A small network was trained on made-up records. Each row is its average activation on records with the value named, seen along a few directions.
Values that are neighbours, or in one group, have similar rows; names and order tell nothing.
(in the rows, 500 means zero)
Random noise pushes rows far along 13 fixed directions. That doesn't count. These rows show it; they differ only by the noise:
[469,544,515,573,578,441,436,430,561,648,583,533,480,475,407,483,425,423,478,468,569,561,395,707,521,396]
[364,464,526,446,587,500,691,542,388,208,410,558,318,360,514,540,657,699,284,559,408,556,679,629,797,676]
[372,489,551,403,794,413,451,419,409,460,450,607,445,391,534,374,480,524,420,435,544,582,398,709,478,305]
[586,518,579,507,598,498,508,459,451,279,450,664,433,480,660,410,641,418,469,667,447,332,581,364,504,419]
[481,634,507,468,592,598,641,385,453,361,471,528,430,605,464,538,547,487,463,562,371,546,558,450,731,603]
[443,518,569,424,558,443,518,441,410,410,462,477,506,440,597,517,476,597,472,496,503,482,602,514,423,476]
[540,588,520,497,546,371,707,483,442,372,351,548,600,572,489,612,486,643,507,584,315,461,568,447,636,637]
[396,450,495,482,616,487,564,544,323,502,454,536,499,460,456,512,546,419,630,579,511,266,528,254,478,433]
[724,516,525,519,337,649,409,600,533,460,511,414,638,598,372,518,360,238,552,755,449,235,401,652,506,397]
[502,383,436,448,707,516,377,639,398,450,545,417,286,309,506,475,536,560,513,510,469,626,539,739,352,344]
[600,538,449,493,517,264,584,576,452,420,300,683,544,578,455,637,468,505,501,651,320,487,495,527,600,573]
[598,524,481,579,673,626,515,500,515,496,564,498,462,491,454,400,565,462,543,529,401,543,394,550,515,401]
[425,655,619,287,444,453,544,323,405,435,390,477,802,613,433,601,215,383,504,531,447,298,407,533,509,473]
[628,312,410,325,485,643,286,640,395,505,387,509,458,514,505,499,387,375,339,539,565,735,335,572,434,514]
[528,438,464,586,386,896,531,559,475,625,651,133,428,534,460,497,526,636,513,448,609,671,618,440,498,643]


Values of DAV:
suze: [399,426,439,582,529,814,597,479,524,688,689,228,600,484,363,440,497,562,612,350,554,416,430,326,580,573]
fibo: [325,396,449,558,376,522,431,557,528,584,550,544,438,372,458,413,568,503,412,445,644,415,534,569,548,494]
fizo: [517,531,363,633,545,241,570,679,508,595,383,527,334,648,486,516,594,709,646,519,475,652,665,570,509,491]
meret: [357,569,596,531,541,589,542,382,643,543,710,323,589,363,484,473,486,578,458,321,616,445,424,603,523,506]
voru: [512,625,435,398,593,572,511,515,325,413,436,402,528,584,559,540,537,456,778,514,275,424,578,360,238,378]
lar: [407,520,252,463,607,587,550,572,434,520,479,543,312,554,304,448,612,470,637,467,322,619,403,526,612,437]
kupu: [589,530,490,555,447,612,536,561,536,546,478,484,597,668,405,465,501,355,601,635,501,394,380,454,603,563]
varoz: [426,570,509,612,515,344,551,608,453,432,492,447,304,404,550,575,651,673,743,573,313,340,821,458,319,384]
zil: [516,431,511,574,635,512,504,458,558,569,545,477,423,468,483,494,547,507,557,444,449,570,466,263,464,513]
lovo: [495,386,372,397,456,758,600,603,443,496,493,420,448,607,344,544,474,381,413,491,479,634,381,303,746,742]
fumon: [608,335,425,491,330,552,326,699,466,545,474,700,454,428,503,495,630,310,489,508,492,508,416,393,453,563]
voz: [349,627,546,436,712,604,514,362,353,532,445,353,487,662,535,260,506,598,668,433,584,533,548,633,415,210]
voval: [416,533,435,443,510,608,514,471,434,409,483,521,389,494,531,530,568,483,461,431,446,592,565,441,500,534]
bul: [613,285,518,511,359,613,503,636,504,503,371,479,507,624,642,305,527,545,365,588,790,534,539,490,601,532]
gepe: [447,632,649,424,634,702,420,300,569,499,629,325,580,529,497,324,396,398,580,414,563,441,432,511,399,326]
romes: [516,446,373,351,512,408,522,619,500,372,508,571,432,451,353,599,481,442,397,455,334,681,363,555,632,562]
zana: [604,419,478,640,608,569,460,530,649,596,592,467,479,465,477,384,551,542,470,470,572,514,431,530,584,505]
zare: [506,409,338,505,382,547,428,648,410,493,531,535,211,413,564,594,773,464,589,509,382,570,669,287,253,497]
zoget: [553,320,527,650,510,455,492,656,593,609,549,494,612,291,559,417,594,694,482,426,654,469,395,471,449,490]
fek: [594,539,485,484,371,529,408,604,508,455,469,520,578,543,556,480,477,423,614,593,490,373,470,551,315,444]
dufe: [283,527,432,470,238,549,527,479,519,585,623,598,418,416,392,643,603,362,572,393,498,454,570,489,538,575]
ruda: [649,448,526,535,312,474,427,584,584,477,648,260,517,540,455,667,353,411,567,648,554,322,642,449,457,504]
DAV is arranged as 4 separate groups.
Q: Which other values are in the same group as bul? Give them in the order they are listed.
A: fizo, lovo, romes, ruda
Q: Which other values are in the same group as dufe? Give them in the order they are listed.
A: meret, kupu, fumon, zoget, fek
Q: Which other values are in the same group as voru? Give them in the order they are listed.
A: varoz, zil, voz, voval, gepe, zare

Values of RUV:
fudo: [655,314,406,515,450,510,530,832,404,454,312,426,606,350,462,496,529,693,469,617,411,369,496,547,453,639]
rekar: [508,487,420,435,597,481,559,563,353,521,366,565,485,546,447,405,485,440,585,537,452,506,472,390,467,322]
mobe: [435,522,606,568,432,498,410,348,696,541,603,544,376,561,669,392,484,540,283,468,759,724,583,569,599,563]
kaz: [387,730,624,633,321,573,872,426,460,403,460,400,599,699,376,577,610,647,757,591,284,245,760,323,661,605]
ritep: [415,426,348,509,569,427,523,641,517,535,476,563,327,470,408,531,586,546,607,434,404,704,448,538,597,547]
sab: [457,561,596,381,235,497,523,505,418,339,390,381,583,644,628,484,420,684,465,542,619,370,726,642,495,447]
zumud: [608,491,425,701,494,460,658,619,538,543,432,410,456,708,407,484,467,638,479,685,702,554,606,611,799,648]
zop: [794,492,486,665,449,582,219,419,697,765,526,543,516,672,669,328,436,319,510,600,751,527,425,452,396,423]
vit: [518,483,463,685,522,243,426,544,488,578,401,597,507,558,598,490,595,421,651,568,608,331,555,192,339,392]
vevu: [511,524,618,579,620,336,541,436,518,603,356,663,585,647,694,376,617,612,575,519,693,512,488,391,449,406]
fup: [476,680,375,334,118,441,490,516,463,384,317,718,497,557,541,567,597,476,401,471,126,750,546,656,353,556]
tuz: [428,264,346,618,410,525,437,738,465,595,467,746,329,355,371,586,713,365,306,531,544,571,437,289,568,652]
pebe: [659,320,600,464,838,726,514,531,446,252,568,476,498,375,605,448,623,439,481,580,406,380,312,308,532,493]
fibir: [534,457,549,286,627,602,536,443,441,399,550,409,481,428,504,606,445,414,367,442,518,568,410,431,541,626]
mikeg: [536,481,527,291,617,369,436,341,400,275,500,595,279,487,903,523,566,574,421,468,599,619,782,171,361,620]
gazon: [515,389,356,416,562,517,462,563,483,553,367,656,688,465,521,511,529,515,463,334,322,671,233,329,363,624]
ruzip: [559,442,371,430,569,631,436,461,497,502,581,312,432,423,432,657,396,553,362,358,415,902,448,490,494,652]
gato: [563,472,516,585,800,436,625,563,519,486,561,539,520,377,340,371,531,498,489,529,306,404,292,549,605,408]
peba: [379,491,363,366,436,451,439,570,449,461,548,603,252,479,377,611,517,443,471,514,504,529,609,601,626,448]
nub: [583,591,555,406,373,399,538,573,520,254,401,756,566,460,337,720,419,277,423,630,133,312,371,649,699,643]
pova: [592,421,519,737,710,481,560,470,621,639,597,469,513,463,463,479,530,600,567,523,578,422,430,534,654,542]
luvom: [504,436,566,700,763,280,543,436,521,563,525,607,410,370,631,370,643,603,549,460,564,548,617,384,488,380]
RUV is arranged as 4 separate groups.
Q: Which other values are in the same group as mikeg? Give them in the order they are listed.
A: mobe, ritep, sab, zumud, peba
Q: Which other values are in the same group as fup? Give them in the order they are listed.
A: rekar, vit, tuz, ruzip, gato, luvom
Q: Which other values are in the same group as pebe? Give them in the order they are listed.
A: kaz, vevu, fibir, nub

Values of VER:
nutu: [208,420,506,375,452,462,323,420,424,648,606,439,362,253,474,663,417,370,455,392,698,465,579,456,349,485]
radi: [595,432,468,575,753,501,641,560,498,468,337,595,378,654,467,565,588,594,486,577,531,693,477,283,794,705]
dar: [477,279,476,582,683,466,323,598,470,676,556,487,318,415,373,461,469,357,450,545,717,532,444,595,551,398]
malef: [487,444,370,434,710,201,425,552,396,440,484,638,306,271,606,590,597,590,521,359,226,765,564,530,195,412]
tik: [207,400,525,277,467,459,554,551,323,545,409,443,626,465,347,564,293,477,511,432,647,354,427,515,583,521]
diso: [418,442,440,313,279,599,253,400,450,583,651,377,363,426,582,635,421,363,328,336,630,751,605,480,240,526]
sakeg: [482,291,557,429,582,482,405,553,402,446,463,662,556,298,514,527,509,216,435,603,613,141,391,209,465,473]
rubi: [346,593,462,909,470,479,817,522,693,548,787,541,402,258,331,432,839,738,514,337,306,547,528,580,718,568]
sonap: [463,651,531,455,403,536,567,312,539,530,418,485,629,702,582,447,400,621,437,444,550,581,521,562,594,585]
fopa: [674,529,533,490,267,652,461,429,604,505,572,582,592,612,599,483,482,326,443,507,529,460,400,143,480,666]
daz: [696,604,453,390,256,292,263,468,612,624,422,576,568,717,659,578,300,433,563,484,533,714,488,595,201,459]
vepe: [502,532,554,424,669,330,282,216,554,476,620,892,450,358,647,410,511,71,427,498,607,275,348,184,398,353]
savop: [510,748,602,266,587,745,619,279,398,277,409,353,587,796,576,498,438,543,513,517,394,593,543,515,621,559]
dumom: [665,382,567,414,572,800,392,541,404,326,446,585,473,479,828,204,742,442,421,541,572,542,458,337,310,368]
gek: [452,405,469,539,694,553,715,529,434,528,392,459,652,463,341,592,514,646,527,474,402,471,358,285,687,689]
kudes: [618,511,479,506,512,448,540,562,575,535,610,387,593,449,355,619,337,496,622,494,373,439,409,591,527,563]
dozu: [565,355,470,637,649,430,572,483,582,640,650,469,651,342,398,599,444,542,576,426,479,360,359,155,521,688]
pesa: [704,389,460,578,570,224,455,718,498,385,437,554,446,452,571,533,521,538,497,698,427,431,616,465,443,472]
mudi: [653,413,604,672,490,387,523,513,627,724,531,321,686,536,330,595,244,485,476,587,647,372,447,540,634,575]
pev: [448,407,459,428,706,565,515,527,398,547,516,459,705,382,422,452,442,500,608,374,448,322,263,258,402,393]
tedez: [378,889,526,757,528,339,891,325,583,485,424,523,516,818,528,419,688,818,695,491,323,531,753,423,701,497]
lisep: [383,411,568,467,286,518,513,642,492,428,503,451,557,272,488,558,533,626,380,425,500,481,506,709,420,588]
VER is arranged as 6 separate groups.
Q: Which other values are in the same group as pesa? Give them in the order they are listed.
A: rubi, tedez
Q: Which other values are in the same group as dumom? Give them in the order they are listed.
A: radi, savop, lisep
Q: Which other values are in the same group as dar? Give them in the order they are listed.
A: malef, diso, mudi
Q: Which other values are in the same group as vepe? Give them in the order they are listed.
A: sonap, dozu, pev
Q: Which other values are in the same group as nutu? Give them in the order they are listed.
A: sakeg, gek
